Each row below holds a small network's activations on one record, seen along a few directions.
Each row is followed by the record's values for the fields NEBE, ZEZOS, GUZ, FEF, SIF, LANOR, TUVIF, LUMOM.
Not every record has every field; a missing one is left out.
Other fields move the rows too, some of them a lot.
In the rows, 500 means zero.
Strong random noise was added to every row along 6 fixed directions; ignore it. To show where, here is one row again and again, with new noise each time:
[484 631 539 382 450 458 441 336 377 612 792 490 479 553 404 564 388 682
 490 260 553 436 446 398]
[416 582 462 467 440 544 444 447 489 615 679 509 536 506 464 469 472 561
 539 318 522 482 525 444]
[441 759 617 511 389 588 210 420 672 500 569 468 658 562 619 546 507 434
 630 563 399 563 440 350]
[325 500 472 455 490 557 529 553 363 557 620 600 534 501 500 482 316 519
 500 467 410 539 448 470]
[443 411 265 420 504 475 748 555 378 505 657 401 424 462 425 463 415 640
 423 581 427 526 546 565]
[394 527 463 400 495 491 580 484 308 547 712 543 485 510 451 547 297 641
 441 446 445 500 422 460]
[540 456 622 447 613 330 470 253 489 623 549 308 452 462 438 577 490 572
 585 339 670 631 616 449]
[542 708 482 413 525 395 603 363 473 434 747 318 554 425 556 800 386 837
 343 663 505 560 399 402]

[398 296 512 529 627 412 663 562 324 482 465 544 418 535 460 509 291 486
 430 590 378 531 377 575] -> NEBE=sibun ZEZOS=bedip GUZ=peke FEF=dal SIF=vulop LANOR=vil TUVIF=dun LUMOM=tob
[493 453 519 450 572 430 602 508 363 503 535 487 444 491 474 569 393 586
 459 504 507 483 443 510] -> NEBE=noseb ZEZOS=meve GUZ=peke LANOR=fasik TUVIF=dun LUMOM=tob
[403 387 387 472 460 516 590 554 431 580 626 500 420 531 430 396 438 502
 521 428 411 471 491 571] -> NEBE=sibun ZEZOS=bedip FEF=dal SIF=papar LANOR=vil
[532 593 707 514 452 522 307 469 440 491 473 715 519 630 482 535 423 455
 532 371 473 353 332 412] -> NEBE=sibun ZEZOS=meve GUZ=tes FEF=dal SIF=vulop LANOR=fasik TUVIF=kav LUMOM=tob
[535 634 442 423 386 479 415 377 543 511 678 355 476 593 425 479 523 548
 557 504 440 468 514 439] -> NEBE=noseb ZEZOS=meve LANOR=vil
[522 552 558 465 608 437 619 447 489 515 489 468 579 294 592 743 454 712
 378 462 705 579 558 459] -> NEBE=sibun ZEZOS=meve GUZ=tes FEF=dal SIF=papar LANOR=fasik TUVIF=kul LUMOM=ravo
[336 376 481 530 518 544 562 648 394 446 394 665 513 519 536 440 335 382
 493 682 288 568 422 551] -> NEBE=sibun ZEZOS=meve GUZ=gel FEF=dal SIF=vulop LANOR=vil TUVIF=kav LUMOM=ravo
[660 662 724 400 475 435 337 370 479 440 497 487 504 580 527 636 497 555
 502 503 570 464 404 401] -> NEBE=tep ZEZOS=meve FEF=dal LANOR=fasik
[432 305 483 401 496 541 578 655 306 498 409 634 407 532 449 309 405 346
 553 492 422 510 544 585] -> NEBE=tep ZEZOS=meve FEF=dal LANOR=fasik
[612 650 546 429 374 548 353 466 616 482 536 431 520 539 530 470 655 473
 582 484 503 446 532 465] -> NEBE=tep ZEZOS=meve FEF=dal LANOR=fasik
[589 666 589 398 503 454 547 473 403 396 615 510 514 467 565 719 416 720
 344 608 524 454 350 443] -> NEBE=tep ZEZOS=meve FEF=dal LANOR=fasik
[595 516 584 496 489 426 425 419 488 432 460 502 480 613 427 525 481 486
 509 479 483 421 423 437] -> NEBE=sibun ZEZOS=meve GUZ=peke FEF=kerar SIF=papar LANOR=fasik TUVIF=dun LUMOM=tob
[758 768 617 233 395 416 448 367 434 323 660 359 435 607 514 689 462 718
 427 712 456 454 381 385] -> NEBE=tep ZEZOS=meve GUZ=tes FEF=dal LANOR=fasik TUVIF=kul LUMOM=ravo
[433 275 527 459 609 445 633 550 273 504 467 529 397 520 452 457 320 424
 509 565 407 585 459 583] -> NEBE=tep ZEZOS=bedip FEF=kerar LANOR=vil
[380 401 583 583 564 561 435 586 500 534 358 613 542 481 573 430 459 282
 591 536 441 605 501 532] -> NEBE=tep ZEZOS=meve GUZ=gel FEF=kerar LANOR=vil TUVIF=kav LUMOM=ravo
[440 490 315 546 537 483 670 513 624 481 487 327 580 355 543 542 543 563
 450 689 523 640 645 514] -> NEBE=noseb ZEZOS=meve LANOR=vil
[436 661 511 554 353 734 316 683 630 528 544 677 564 543 646 367 626 398
 583 421 414 346 426 531] -> NEBE=tep ZEZOS=bedip GUZ=tes FEF=dal LANOR=fasik TUVIF=kav LUMOM=tob
[596 451 532 359 517 429 575 474 401 479 502 444 396 502 450 499 512 553
 492 485 567 505 553 533] -> NEBE=tep ZEZOS=meve FEF=dal LANOR=fasik
[633 631 587 419 541 415 551 419 492 439 599 374 484 437 581 717 521 741
 401 570 604 506 431 472] -> NEBE=tep ZEZOS=bedip FEF=dal LANOR=fasik
[365 401 408 601 484 558 481 583 641 531 393 424 533 475 557 323 609 270
 649 615 428 639 642 557] -> NEBE=miga ZEZOS=meve LANOR=vil
[496 455 515 581 562 493 475 504 606 530 394 405 514 426 556 521 605 454
 572 509 572 560 568 531] -> NEBE=lene ZEZOS=meve LANOR=fasik
[469 493 256 592 540 470 762 582 516 393 560 426 548 397 511 640 459 667
 260 731 424 493 441 548] -> NEBE=sibun ZEZOS=meve FEF=kerar SIF=vulop LANOR=vil
[558 486 515 339 441 512 558 584 286 484 679 504 281 607 491 472 431 589
 479 551 360 355 328 608] -> NEBE=tep ZEZOS=bedip GUZ=gel FEF=dal LANOR=fasik TUVIF=kav LUMOM=ravo
[713 616 501 561 504 380 447 319 697 485 580 262 473 515 477 598 710 613
 483 489 613 441 530 490] -> NEBE=tep ZEZOS=meve GUZ=tes FEF=kerar LANOR=vil TUVIF=kav LUMOM=tob
[476 404 565 486 596 405 562 405 413 564 497 487 468 482 443 553 396 557
 476 416 574 561 505 492] -> NEBE=sibun ZEZOS=bedip FEF=dal SIF=vulop LANOR=vil
[449 577 345 471 411 549 543 580 569 441 573 441 571 476 576 514 479 557
 460 690 366 548 501 491] -> NEBE=sibun ZEZOS=meve GUZ=tes FEF=dal SIF=papar LANOR=vil TUVIF=kul LUMOM=ravo
[739 706 381 419 383 496 513 417 704 466 658 245 465 453 526 543 801 724
 470 494 630 398 608 515] -> NEBE=tep ZEZOS=bedip FEF=dal LANOR=fasik
[417 532 517 482 469 578 448 579 460 568 602 543 447 504 571 481 480 501
 562 464 436 435 409 538] -> NEBE=noseb ZEZOS=bedip GUZ=gel LANOR=fasik TUVIF=kav LUMOM=ravo
[513 523 309 488 424 604 623 623 567 528 531 528 540 385 490 413 642 573
 453 408 606 468 672 524] -> NEBE=vobo ZEZOS=meve GUZ=tes FEF=kerar SIF=papar LANOR=fasik TUVIF=kul LUMOM=ravo
[449 620 581 409 477 598 490 612 458 446 468 602 604 429 642 573 420 520
 482 598 486 594 496 445] -> NEBE=tep ZEZOS=meve GUZ=tes FEF=dal LANOR=fasik TUVIF=kul LUMOM=ravo
[581 445 372 481 362 486 407 441 535 584 672 412 318 708 303 255 616 436
 606 298 397 288 492 568] -> NEBE=sibun ZEZOS=bedip GUZ=tes FEF=dal SIF=vulop LANOR=vil TUVIF=kav LUMOM=tob
[282 572 727 543 474 706 262 660 485 548 369 837 668 493 675 454 409 260
 606 406 455 536 403 437] -> NEBE=tep ZEZOS=meve FEF=dal LANOR=fasik
[620 628 607 400 350 561 283 503 533 429 457 545 492 657 494 397 564 370
 604 541 423 418 464 439] -> NEBE=tep ZEZOS=meve FEF=dal LANOR=fasik
[355 523 530 678 615 535 535 496 567 644 507 643 661 295 571 655 480 608
 384 253 719 538 527 471] -> NEBE=sibun ZEZOS=meve GUZ=gel FEF=kerar SIF=vulop LANOR=vil TUVIF=kav LUMOM=ravo
[448 569 653 574 521 544 330 487 563 495 450 575 589 529 598 548 479 390
 554 536 456 537 410 461] -> NEBE=tep ZEZOS=bedip FEF=kerar LANOR=vil
[584 486 403 352 453 394 637 436 252 444 748 468 330 639 340 550 323 718
 352 526 372 352 335 526] -> NEBE=sibun ZEZOS=meve GUZ=gel FEF=kerar SIF=papar LANOR=vil TUVIF=kav LUMOM=ravo
[506 412 480 540 486 597 472 603 509 553 390 649 505 499 467 355 591 401
 542 339 592 432 577 543] -> NEBE=vobo ZEZOS=bedip FEF=kerar SIF=papar LANOR=fasik
[562 551 812 429 582 378 303 265 493 639 540 403 451 480 522 593 527 510
 635 269 711 563 529 407] -> NEBE=miga ZEZOS=bedip LANOR=fasik
[391 378 425 541 588 562 716 689 428 515 385 652 552 326 568 510 500 537
 397 472 612 539 572 593] -> NEBE=tep ZEZOS=meve FEF=dal LANOR=fasik

Here are new rows. What are their fields?
[551 460 454 431 485 455 553 413 361 614 659 516 406 537 330 445 485 598
 455 208 625 396 550 520] -> NEBE=tep ZEZOS=meve FEF=kerar LANOR=vil
[377 528 657 468 567 451 474 448 404 489 513 512 561 478 586 611 323 479
 521 614 468 664 438 428] -> NEBE=miga ZEZOS=meve LANOR=vil
[480 607 682 549 601 440 431 341 528 582 502 532 637 389 548 701 476 591
 455 302 737 597 541 391] -> NEBE=tep ZEZOS=meve FEF=kerar LANOR=vil
[456 477 609 429 507 393 477 367 291 518 608 602 467 616 351 547 263 556
 451 391 455 454 361 415] -> NEBE=sibun ZEZOS=meve FEF=dal SIF=vulop LANOR=vil
[499 382 297 587 491 512 532 490 690 620 482 320 461 454 448 320 738 429
 625 398 577 527 733 601] -> NEBE=noseb ZEZOS=bedip LANOR=vil
[385 671 541 528 501 527 427 404 591 568 595 476 670 397 582 633 471 578
 502 442 577 592 538 393] -> NEBE=noseb ZEZOS=meve LANOR=vil
[573 614 490 435 417 590 434 502 636 570 498 476 559 430 539 447 693 515
 565 330 678 499 687 472] -> NEBE=tep ZEZOS=meve GUZ=tes FEF=dal LANOR=fasik TUVIF=kul LUMOM=ravo
[417 436 565 499 628 409 583 382 361 640 569 550 516 385 447 590 411 601
 445 203 721 577 567 477] -> NEBE=tep ZEZOS=meve FEF=kerar LANOR=vil
[583 426 577 412 417 501 333 460 467 467 421 467 355 694 378 294 520 293
 680 497 360 434 501 505] -> NEBE=sibun ZEZOS=bedip FEF=dal SIF=vulop LANOR=fasik
[549 467 355 380 508 467 742 570 372 373 519 446 450 470 477 526 389 600
 358 767 411 576 524 517] -> NEBE=tep ZEZOS=meve GUZ=tes FEF=kerar LANOR=vil TUVIF=kul LUMOM=ravo
[378 525 368 572 451 611 571 622 478 534 585 654 581 456 495 457 479 515
 416 436 488 436 474 518] -> NEBE=tep ZEZOS=meve FEF=kerar LANOR=vil
[379 475 584 470 542 525 529 507 308 562 545 682 531 489 483 534 314 505
 437 372 525 512 430 474] -> NEBE=tep ZEZOS=meve FEF=kerar LANOR=vil
[370 542 628 474 524 498 488 498 247 507 635 721 526 546 485 609 221 549
 404 440 435 471 276 433] -> NEBE=tep ZEZOS=meve FEF=kerar LANOR=vil
[444 424 304 589 466 475 583 485 504 540 589 474 494 520 355 422 507 525
 436 416 490 430 529 511] -> NEBE=sibun ZEZOS=meve FEF=kerar SIF=vulop LANOR=vil
[476 686 800 476 553 397 276 273 525 454 498 438 625 535 599 748 334 500
 554 649 479 663 378 304] -> NEBE=noseb ZEZOS=meve LANOR=vil
[388 446 480 575 604 426 578 484 537 448 438 376 559 408 581 604 421 483
 498 769 421 687 507 506] -> NEBE=noseb ZEZOS=meve LANOR=vil
[595 454 561 577 607 372 495 348 658 497 346 304 542 414 518 570 621 457
 534 551 671 667 665 485] -> NEBE=tep ZEZOS=meve FEF=kerar LANOR=vil
[372 453 286 553 474 571 594 606 602 507 481 410 552 431 526 398 547 432
 541 642 413 602 635 559] -> NEBE=noseb ZEZOS=meve LANOR=vil
[401 404 447 636 568 550 528 554 563 615 470 587 519 437 498 431 537 441
 495 302 561 474 540 564] -> NEBE=sibun ZEZOS=bedip GUZ=tes FEF=kerar SIF=vulop LANOR=vil TUVIF=kav LUMOM=tob
